Each row below is a small network's average activation on inputs in which a field has the value named, seen along a few directions.
Related values have similar rows: they may be neighbours, one step apart, or belong to one group.
In the rows, 500 means zero.
Strong random noise was added to every row along 4 fixed directions; ignore it. To show where, here is one row again and again, with new noise each time:
[469 582 464 578 526 427 615 532 570 537 449 418 417 589 436 441 537 535]
[641 487 511 484 459 407 402 504 260 461 626 553 679 607 360 448 445 476]
[433 489 381 487 586 536 419 502 545 456 553 393 349 713 535 491 469 675]
[400 545 423 512 511 548 553 491 582 518 555 348 384 611 511 509 434 498]
[517 488 508 381 584 527 409 621 506 531 444 545 486 556 406 510 575 685]
[171 568 394 412 487 798 649 483 821 604 589 169 226 512 635 654 327 372]


Field GAZOT:
lolu: [503 505 401 418 465 408 620 413 524 539 405 624 462 336 650 448 532 395]
bis: [639 440 569 595 532 436 349 483 465 362 343 688 549 501 500 566 592 719]
demot: [544 496 453 547 519 474 559 542 534 456 511 459 498 545 465 374 538 545]
vuk: [598 506 540 489 574 410 535 548 505 488 495 571 439 503 409 393 681 573]
zumun: [605 539 334 653 614 219 398 454 346 429 511 504 415 817 507 207 584 694]
zulob: [253 631 388 467 561 523 702 481 801 599 243 497 253 356 733 558 631 638]
begu: [378 397 600 439 532 710 377 525 657 540 396 555 403 274 578 717 500 542]
monu: [168 506 564 512 431 806 668 428 814 610 511 270 335 331 667 754 362 260]
nibiv: [658 233 646 300 596 677 139 626 377 391 571 721 649 410 523 657 539 692]
femok: [460 463 509 423 661 588 346 637 629 492 301 483 409 615 544 471 630 855]
GAZOT is arranged as 3 separate groups.
Q: List the group mates of femok, in the order listed.
A: demot, vuk, zumun
Q: List the group mates of nibiv, in the order listed.
A: bis, begu, monu

Field PANU:
ronek: [576 506 461 274 487 501 413 571 346 529 511 642 668 440 447 477 518 543]
fevoz: [589 372 544 654 642 426 241 541 471 309 366 657 388 691 539 469 651 860]
didad: [337 557 348 662 404 425 690 355 532 488 485 411 336 506 628 561 451 383]
nanob: [793 665 707 782 422  82 612 607 242 546 457 697 834 473 116 162 675 329]
por: [583 705 654 586 400 255 841 525 495 637 211 678 680 151 359 433 686 336]
buru: [445 516 364 364 585 539 512 500 637 507 493 395 310 605 560 443 500 589]
fek: [597 474 537 806 444 341 570 361 372 388 554 524 568 544 508 459 420 379]
musu: [432 454 449 465 649 586 492 551 653 483 483 348 326 633 492 470 452 766]
vomev: [497 300 673 203 458 853 294 577 522 627 488 639 575 273 521 794 549 493]
lesun: [613 602 456 464 438 318 585 519 430 525 443 570 658 465 370 383 576 463]
nuseb: [543 696 534 555 585 251 650 639 639 588 226 645 505 525 306 244 754 659]
mifep: [489 577 499 646 422 443 758 401 482 506 464 460 477 348 583 535 456 353]
gugon: [447 393 514 336 656 680 282 648 603 500 492 430 441 668 486 564 618 778]
ruzit: [538 426 394 435 452 470 380 371 307 431 730 505 567 556 694 520 284 380]
zeku: [802 407 689 429 448 403 325 632 191 463 592 635 797 566 225 426 604 497]
luvi: [311 494 491 651 481 677 553 403 669 525 575 309 376 400 621 665 303 260]
PANU is arranged as 4 separate groups.
Q: List the group mates of lesun, in the order listed.
A: ronek, buru, nuseb
Q: List the group mates of por, in the order listed.
A: didad, mifep, ruzit
Q: List the group mates of fek, in the order listed.
A: fevoz, vomev, luvi
